Small tables with named rows and columns. After each table, cells are looked up by row and column.

sozi:
|  | fogezo | velin | vupapim | zeg |
|---|---|---|---|---|
| vavola | 61 | 88 | 126 | 130 |
| tuv | 159 | 103 | 148 | 108 |
| beparir | 198 | 98 | 101 | 132 |
| narazuk | 50 | 91 | 138 | 118 |
| nudo | 99 | 98 | 100 | 132 |
| baribat | 107 | 88 | 124 | 130 |
| mor | 40 | 146 | 108 | 113 |
| gusor | 89 | 89 | 122 | 133 |
| ziza | 36 | 56 | 91 | 138 |
| legetub | 139 | 146 | 110 | 113 |
| poku | 155 | 143 | 111 | 112 |
| lufip | 121 | 127 | 117 | 112 |

What is the zeg of legetub in sozi?
113
What is the vupapim of gusor in sozi?
122
What is the zeg of beparir in sozi?
132
What is the vupapim of baribat in sozi?
124
What is the fogezo of ziza in sozi?
36
What is the velin of vavola in sozi?
88
What is the zeg of tuv in sozi?
108
What is the velin of narazuk in sozi?
91
What is the fogezo of mor in sozi?
40
What is the vupapim of beparir in sozi?
101
What is the zeg of nudo in sozi?
132
What is the vupapim of narazuk in sozi?
138
What is the fogezo of gusor in sozi?
89
What is the velin of lufip in sozi?
127
What is the zeg of ziza in sozi?
138
What is the velin of gusor in sozi?
89
What is the velin of tuv in sozi?
103
What is the vupapim of tuv in sozi?
148
What is the zeg of poku in sozi?
112
What is the fogezo of legetub in sozi?
139
Which row has the largest vupapim? tuv

Table gezet
         pevagur  zum  lomi  nosona  dal  lilu  divi  nenepor  mupu
mubemiv      503  262   442     261  132   660   424      173   236
zerazim      414  849   205     297  270   532   424      291   284
bifoma       205  677   414     712  516   542   424      650   915

mubemiv, mupu -> 236
zerazim, nenepor -> 291
mubemiv, zum -> 262
bifoma, dal -> 516
mubemiv, divi -> 424
bifoma, zum -> 677
mubemiv, dal -> 132
mubemiv, pevagur -> 503
mubemiv, lomi -> 442
bifoma, pevagur -> 205
Row with the largest nosona: bifoma

zuru
          milu  zimimi  tovusup  sugogis  gatina
lala     1.870  -4.043    3.614   -2.054   1.872
rafaz    0.626  -3.487    5.895    4.673   0.601
midelu  -0.639  -1.927    5.576   -2.371  -0.928
tiz      0.784   0.796    4.576   -0.503   2.064
nen      0.656   4.313    2.102    5.617   1.318
gufu    -0.182  -5.839   -0.304    5.256   0.573
vuda     1.407   3.346   -2.497    6.742  -0.489

What is the tovusup of gufu in zuru? -0.304
What is the sugogis of gufu in zuru? 5.256
What is the tovusup of rafaz in zuru? 5.895
What is the zimimi of rafaz in zuru? -3.487
What is the milu of vuda in zuru? 1.407
What is the sugogis of rafaz in zuru? 4.673
What is the zimimi of lala in zuru? -4.043
What is the tovusup of nen in zuru? 2.102
What is the zimimi of gufu in zuru? -5.839
What is the milu of tiz in zuru? 0.784
What is the sugogis of nen in zuru? 5.617
What is the tovusup of tiz in zuru? 4.576
What is the gatina of rafaz in zuru? 0.601
What is the gatina of tiz in zuru? 2.064
What is the gatina of nen in zuru? 1.318
What is the zimimi of nen in zuru? 4.313
What is the gatina of lala in zuru? 1.872
What is the gatina of gufu in zuru? 0.573
What is the milu of rafaz in zuru? 0.626
What is the milu of nen in zuru? 0.656

naf =
,lol,nafi,sibun,natir,zomu
ludo,32,77,51,73,28
sagos,77,76,40,60,61
fudap,25,53,31,58,19
lav,38,73,22,78,53
boz,79,36,83,29,79
zuseg,88,40,57,54,83
pugo,75,33,94,29,82
tagefu,44,70,20,75,38
feb,66,43,25,38,64

nafi of lav = 73
nafi of zuseg = 40
lol of tagefu = 44
zomu of fudap = 19
nafi of ludo = 77
natir of boz = 29
lol of ludo = 32
zomu of pugo = 82
sibun of feb = 25
zomu of sagos = 61
sibun of pugo = 94
natir of feb = 38
sibun of tagefu = 20
lol of fudap = 25

gatusi:
	lasemu	lameti	filob	bil	zar	tirufa	vok	vazor	kelak	lon
mosifub	76	138	141	130	157	147	104	124	138	101
tuf	142	163	153	171	161	168	111	134	137	163
vep	60	152	152	117	136	129	107	139	145	83
nunosos	102	123	152	147	148	161	97	123	129	124
rekilot	185	143	176	166	128	158	207	145	144	168
seninas	223	190	113	168	193	150	137	167	159	217
sab	216	167	153	164	126	138	210	164	145	187
rizara	110	163	116	131	150	128	84	147	139	125
bovuk	166	126	170	174	123	169	128	135	126	173
buta	185	141	142	138	137	131	190	162	150	161

lameti of mosifub = 138
zar of seninas = 193
lon of tuf = 163
bil of sab = 164
lameti of nunosos = 123
lon of vep = 83
lon of bovuk = 173
zar of vep = 136
vazor of seninas = 167
tirufa of rizara = 128
bil of vep = 117
lameti of rizara = 163

duzeri.csv
,zinen,rega,gakomol,batu,gagupe,pizelum,lanola
zut,107,114,106,118,111,105,117
gizeg,154,118,71,114,146,174,94
val,85,93,185,99,98,80,110
nimaro,156,125,212,121,175,175,137
bemopiz,70,87,140,98,79,62,95
lasedur,154,118,214,114,173,172,129
niv,148,135,180,129,158,163,145
zif,127,112,57,110,121,123,105
bera,163,129,211,124,179,191,134
zikopo,138,112,54,110,130,144,95
sifiti,156,110,204,107,174,171,120
sif,141,102,67,100,137,144,89
linobaz,166,115,96,110,164,190,93
tazut,73,85,62,91,66,53,84

bera, rega: 129
lasedur, rega: 118
lasedur, pizelum: 172
bemopiz, lanola: 95
gizeg, zinen: 154
sifiti, gakomol: 204
gizeg, batu: 114
nimaro, pizelum: 175
sif, gakomol: 67

dape
         bab  fon  razo  vel  vukasi  num  nogapo
bilebot   84   49    62   37      58   59      51
zaduvaz   40   41    51   37      63   39      31
gem       29   51    79   33      74   51      76
tuv       48   71    55   44      52   62      49
betomez   57   23    62   69      63   21      26
peveri    72   38    45   28      42   28      23
vipem     81   21    38   67      45   37      18

vipem, fon -> 21
bilebot, nogapo -> 51
bilebot, razo -> 62
gem, fon -> 51
peveri, vel -> 28
vipem, razo -> 38
betomez, fon -> 23
zaduvaz, bab -> 40
Which row has the largest vel? betomez

dideze:
	kavad	fem	rop	vodabe	vof	zuvo	zud	fizo	lin	feb
salevi	1008	4913	4788	3923	1065	3874	4345	4052	6371	5768
lodaneg	6363	4719	6406	384	5017	-2521	2008	2379	1686	-1013
pag	4491	2703	1046	2348	7762	2558	3894	3425	2118	2960
borip	511	2549	1136	4172	-7678	2620	2957	2605	3044	4153
zazuze	2280	3059	5607	3916	1935	5702	5193	5079	4010	1117
nulunor	4910	2256	4305	156	3922	7900	3269	5651	4622	175
bil	-322	2037	3490	2812	3017	8205	5013	1673	4218	3892
zopem	3877	3491	1025	6114	-944	3525	1971	3833	7230	4254

zuvo of salevi: 3874
zuvo of zopem: 3525
lin of bil: 4218
fem of zopem: 3491
rop of nulunor: 4305
vodabe of salevi: 3923
lin of salevi: 6371
lin of borip: 3044
vodabe of lodaneg: 384
rop of bil: 3490

gaf
         mumok  pugoka  vikep  silobom    bag  sabur   faso   teme
zuvaze   0.546   0.598  0.649    0.705  0.706  0.546  0.552  0.576
vimilez  0.602   0.649  0.649    0.649  0.470  0.576  0.569  0.605
lumesu   0.713   0.498  0.546    0.482  0.824  0.561  0.586  0.519
vazuz    0.491   0.699  0.751    0.761  0.353  0.561  0.569  0.662
tofer    0.435   0.749  0.700    0.761  0.235  0.576  0.586  0.662
bego     0.435   0.699  0.700    0.705  0.353  0.591  0.569  0.634
sitibed  0.435   0.699  0.649    0.649  0.235  0.621  0.604  0.662
zilurol  0.769   0.397  0.444    0.426  0.942  0.591  0.621  0.490
ritazal  0.658   0.548  0.546    0.537  0.706  0.561  0.621  0.547
nizutek  0.602   0.598  0.598    0.593  0.588  0.621  0.621  0.576
mavakuz  0.602   0.598  0.546    0.482  0.706  0.621  0.621  0.576
rut      0.602   0.699  0.802    0.761  0.588  0.531  0.517  0.634
ziz      0.602   0.548  0.495    0.537  0.706  0.591  0.604  0.576

What is the bag of rut in gaf? 0.588
What is the pugoka of rut in gaf? 0.699
What is the bag of ziz in gaf? 0.706
What is the faso of sitibed in gaf? 0.604
What is the teme of vazuz in gaf? 0.662
What is the teme of vimilez in gaf? 0.605
What is the vikep of bego in gaf? 0.700
What is the silobom of lumesu in gaf? 0.482
What is the faso of tofer in gaf? 0.586
What is the silobom of vazuz in gaf? 0.761
What is the mumok of zilurol in gaf? 0.769
What is the teme of nizutek in gaf? 0.576
What is the vikep of zilurol in gaf? 0.444

tadudim
         lubon  nosip  ludenap   zufu   tosi
rufak    88394  40225    75461  38684  65699
lon      89683  54871    61859  67467  52814
divogod  16074  47276    37304  40173  46976
tezu     51722  27541    84484  35793  67220
mip      20255  68661    34513  69646  54871
lud      37171  17122    67840  45832  67389
met      24698  75032    68061  79948  50564
bopof    30338  54871    42613  19064  45552
kifinor  44839  95253    45604  51805  36633
ponenu   43084  54871    73413  69036  46100
mametef  54871  78518    54871  90541  52383
dudu     98682  54871    41272  49433  56162
vitar    20736  61131    35980  34884  54871
lak      84733  69412    26724  70040  50428

met, tosi: 50564
mametef, nosip: 78518
dudu, tosi: 56162
divogod, ludenap: 37304
vitar, zufu: 34884
bopof, tosi: 45552
lon, lubon: 89683
lud, tosi: 67389
mip, tosi: 54871
dudu, ludenap: 41272
lak, zufu: 70040
tezu, ludenap: 84484
ponenu, ludenap: 73413
vitar, tosi: 54871
lon, ludenap: 61859
rufak, nosip: 40225
bopof, nosip: 54871
kifinor, ludenap: 45604
ponenu, tosi: 46100
tezu, lubon: 51722

ziton =
,zuge,zasis,mipepof,bel
ser,107,97,84,80
sibu,42,24,224,201
bulol,33,22,171,72
zav,8,8,179,164
ruf,65,69,227,106
futug,127,106,58,94
zad,106,40,229,192
lona,212,106,106,176
kekedeb,106,112,79,106
sib,106,60,217,106
dar,12,51,242,106
kunif,88,100,75,157

What is the bel of ser in ziton?
80
What is the mipepof of lona in ziton?
106
What is the mipepof of bulol in ziton?
171
What is the zuge of zav in ziton?
8
What is the bel of kunif in ziton?
157
What is the bel of kekedeb in ziton?
106
What is the zuge of bulol in ziton?
33
What is the bel of sibu in ziton?
201
What is the zuge of ser in ziton?
107
What is the mipepof of sib in ziton?
217
What is the bel of lona in ziton?
176
What is the zuge of futug in ziton?
127
What is the zuge of sibu in ziton?
42
What is the bel of futug in ziton?
94
What is the zuge of sib in ziton?
106
What is the zasis of dar in ziton?
51
What is the mipepof of ser in ziton?
84
What is the zasis of ser in ziton?
97
What is the zuge of lona in ziton?
212

